Each row below holds a small network's activations on one input, seen along a few directions.
In each table, some parts of the input vary, and every possible input appears once, in random order.
A made-up example of a description, with smaller parts first: one of 3 separate values, together with either a single point or one of 11 places along a line or (one of 5 places around a ring, together with one of 6 places along a line).
Shared parts are said once, and a part with two or three values counts as separate values.
(in the rows, 128 means zero)

Other details of the inputs vary at random and push rows far along two fixed directions, the same in every table; ignore that.

Table:
x1: [128 118 108 121 127 114 122 125 119 129 123]
x2: [150 119 129 116 154 150 143 115 136  90 117]
x3: [125 137 125 126 125 117 123 124 122 109 117]
x4: [141 129 170 118 132 175 150 166 158 153 160]
x5: [143 120 127 132 146 152 136 114 134  93 125]
x6: [134 121 113 132 125 132 122 117 126 115 127]
x7: [114 114 105 128 103  98 105 127 108 140 121]
x8: [119 127 159 124 102 151 121 173 145 175 162]
x9: [106 139 198 124  82 174 125 225 168 244 206]
x10: [115 137 118 131 112  92 111 124 112 133 118]
x11: [124 114 118 123 120 121 122 120 122 118 120]
x12: [125 131 130 140 158 128 144  89 119 125 118]
x13: [114 141 101 130 107  76 107 126 106 154 114]
x14: [132 138 141 128 151 134 143 114 130  92 109]
x15: [135 129 166 132 123 173 141 161 157 155 164]
x16: [139 117 116 122 139 129 134 120 122 109 118]
x17: [146 140 134 122 156 139 151 114 134  86 114]
x18: [120 118  97 124 111  99 111 127 109 144 121]
x19: [118 149 172 128 119 145 136 165 150 166 147]
x20: [116 116  93 126 104  88 104 130 108 157 122]
x21: [111 115 103 127 105 100 107 124 109 137 119]
x22: [133 117 112 121 137 123 128 120 122 118 120]
x23: [134 126 178 120 142 185 153 158 161 134 157]
x24: [124 118 106 135 122 117 116 118 120 126 126]
x25: [139 119 115 120 136 129 129 122 124 111 119]
x26: [103 140  84 132  78  45  83 135  93 184 122]
x27: [139 129 170 133 131 180 145 161 157 147 163]
x28: [153 141 148 133 171 165 162 104 146  61 118]
x29: [122 139 101 126 109  87 109 128 110 136 117]
x30: [129 118 111 135 131 124 121 114 123 117 124]
x31: [123 141 115 127 126  98 124 122 119 135 112]
x32: [136 116 130 120 141 143 133 114 132  93 117]
x33: [126 117 111 137 126 121 121 117 123 123 123]
x34: [127 119 111 135 126 126 122 116 122 118 124]
x35: [112 113 107 128 109 102 109 125 114 139 120]
x36: [145 131 175 129 138 190 148 157 165 137 162]
x37: [142 140 132 134 147 141 140 113 135  85 121]
x38: [133 141 129 138 145 126 138 109 132 103 113]
x39: [108 140  95 144  90  67  91 125 102 162 125]
x40: [121 143 168 127 141 149 149 145 139 189 156]
x41: [137 141 133 139 150 134 142 109 131  95 116]
x42: [145 128 166 124 207 178 185  79 141  61 107]
x43: [125 117 114 122 121 124 120 119 121 113 120]
x44: [130 119 101 119 117 111 116 124 115 130 121]
x45: [121 137 123 128 119 108 119 124 119 121 116]
Each input here is: one of 3 separate values, together with either a single point or one of 5 places along a line or one of 9 places along a line.
Changing only the choice among 3 separate values turns x10 into x26. The same change can be made to x14. Which row results? -> x13
Which other rows does x7 become when the place on the line of 9 takes its other values? List them by row number. -> x8, x9, x11, x21, x23, x32, x35, x43
Which other rows does x39 become when the place on the line of 5 takes its other values? List them by row number. -> x28, x37, x38, x41
Which other rows does x43 become when the choice among 3 separate values takes its other values? List them by row number. -> x6, x44

Table:
x46: [134 134 136 134 147 136 143 114 133 106 122]
x47: [135 117 118 122 137 138 133 124 130 115 127]
x48: [128 121 156 121 131 162 139 152 148 146 150]
x49: [131 124 125 125 132 125 129 117 122 131 124]
x50: [123 134 120 129 132 114 128 122 120 140 124]
x51: [125 140 127 125 123 111 128 129 124 125 120]
x52: [132 124 164 123 141 169 147 149 152 140 145]
x53: [117 128 109 130 115 102 118 128 114 153 126]
x54: [133 125 127 132 136 135 131 119 133 112 123]
x55: [126 143 158 134 121 142 134 158 144 161 152]
x56: [124 121 125 127 134 124 130 121 125 130 122]
x57: [127 144 132 131 136 117 132 123 124 122 119]
x58: [135 129 127 118 130 133 130 128 133 104 123]
x59: [126 138 126 131 126 115 128 127 122 126 120]
x60: [128 124 116 129 120 120 116 129 125 125 129]
x61: [130 127 120 125 123 126 121 130 126 118 124]
x62: [138 124 126 126 147 139 143 118 132 111 122]
x63: [128 116 119 131 121 134 122 124 125 116 130]
x64: [136 125 157 119 131 166 139 149 147 146 154]
x65: [ 96 138 137 132  89 100 105 165 122 218 154]
x66: [132 121 119 125 121 128 122 133 125 113 125]
x67: [133 130 127 126 131 130 129 127 129 113 119]
x68: [125 123 115 131 117 120 116 126 125 129 130]
x69: [137 117 125 128 133 139 128 127 131 102 127]
x70: [129 131 123 134 127 118 124 124 126 125 124]
x71: [132 139 138 135 151 133 142 111 132 108 122]
x72: [129 111 115 122 118 125 118 126 119 132 130]
x73: [114 140 120 138 118 105 117 119 115 147 126]
x74: [125 134 128 135 132 127 132 116 124 122 124]
x75: [129 134 125 130 126 119 126 127 125 124 121]
x76: [132 130 129 135 137 130 134 117 132 115 124]
x77: [132 141 136 133 147 127 138 117 129 112 122]
x78: [116 125 110 135 106 109 107 126 117 148 127]
x79: [115 130 112 137 106 103 109 124 116 151 127]
x80: [137 132 132 120 137 135 136 126 134 101 118]
x81: [124 124 131 127 142 128 138 118 125 122 120]
x82: [124 107 116 124 123 126 122 129 123 126 126]
x83: [135 123 124 120 124 132 127 133 130 104 124]
x84: [138 118 151 122 131 169 143 158 150 140 155]
x85: [123 134 126 127 132 113 126 116 116 141 124]
x86: [124 130 150 130 113 154 126 154 144 157 157]
x87: [131 120 122 123 129 127 125 120 122 131 124]
x88: [130 116 118 131 121 130 122 128 127 117 130]
x89: [130 128 129 126 138 126 135 115 121 126 123]
x90: [126 120 110 126 122 117 120 128 122 138 124]
x91: [132 127 124 130 129 126 124 125 129 119 123]
x92: [129 136 126 125 125 117 128 128 127 120 120]
x93: [128 146 136 124 138 119 136 122 127 114 118]
Describe the family of inputs behind these rows. -> one of 6 places along a line, together with either one of 3 separate values or one of 5 places along a line
Changing only the place on the line of 6 turns x87 into x49. The same change can be made to x80. Which row results? -> x92
Changing only the place on the line of 6 turns x82 into x52. The same change can be made to x84. Which row results? -> x90
Which other rows agree with x71 in the place on the line of 6? List them by row number. -> x50, x57, x65, x73, x77, x85, x93
Which other rows does x51 become when the place on the line of 5 takes its other values? List them by row number. -> x46, x55, x59, x74

Table:
x94: [135 133 104 111 125  99 127 143 118 139 118]
x95: [132 147 105 147 110 101 113 134 130 125 123]
x96: [131 129 153 140 144 166 145 128 139 146 158]
x97: [120  87 103 128 109 132 110 125 121 136 133]
x98: [136 117 150 115 161 160 159 139 143 156 144]
x99: [139 132 127 130 186 134 158  59 117  18  84]
x100: [109 130 125 112 128  94 130 132 112 146 109]
x101: [119 125 108 157 124 112 117 112 122 146 126]
x102: [115 139 134 120 116 104 116 116 115 137 115]
x103: [147 113 144 116 116 168 128 167 153 113 150]
x104: [139 143 111 119 109 109 111 129 119 133 124]
x105: [109 144 128 149 117  98 116 123 123 129 112]
x106: [144 150 151 131 130 155 141 151 146 125 155]
x107: [119 113 164 116 122 168 133 155 150 117 141]
x108: [126 120 114 128 124 118 116 106 113 154 128]
Changing only one part turns x107 into x103. The same change can be made to x105. Which row results? -> x95
Describe the family of inputs behind these rows. -> one of 3 separate values, together with either a single point or one of 4 places along a line
Which other rows agree with x98 in the choice among 3 separate values? List them by row number. -> x96, x97, x101, x108
Which other rows does x100 become when the choice among 3 separate values takes its other values? List them by row number. -> x94, x98
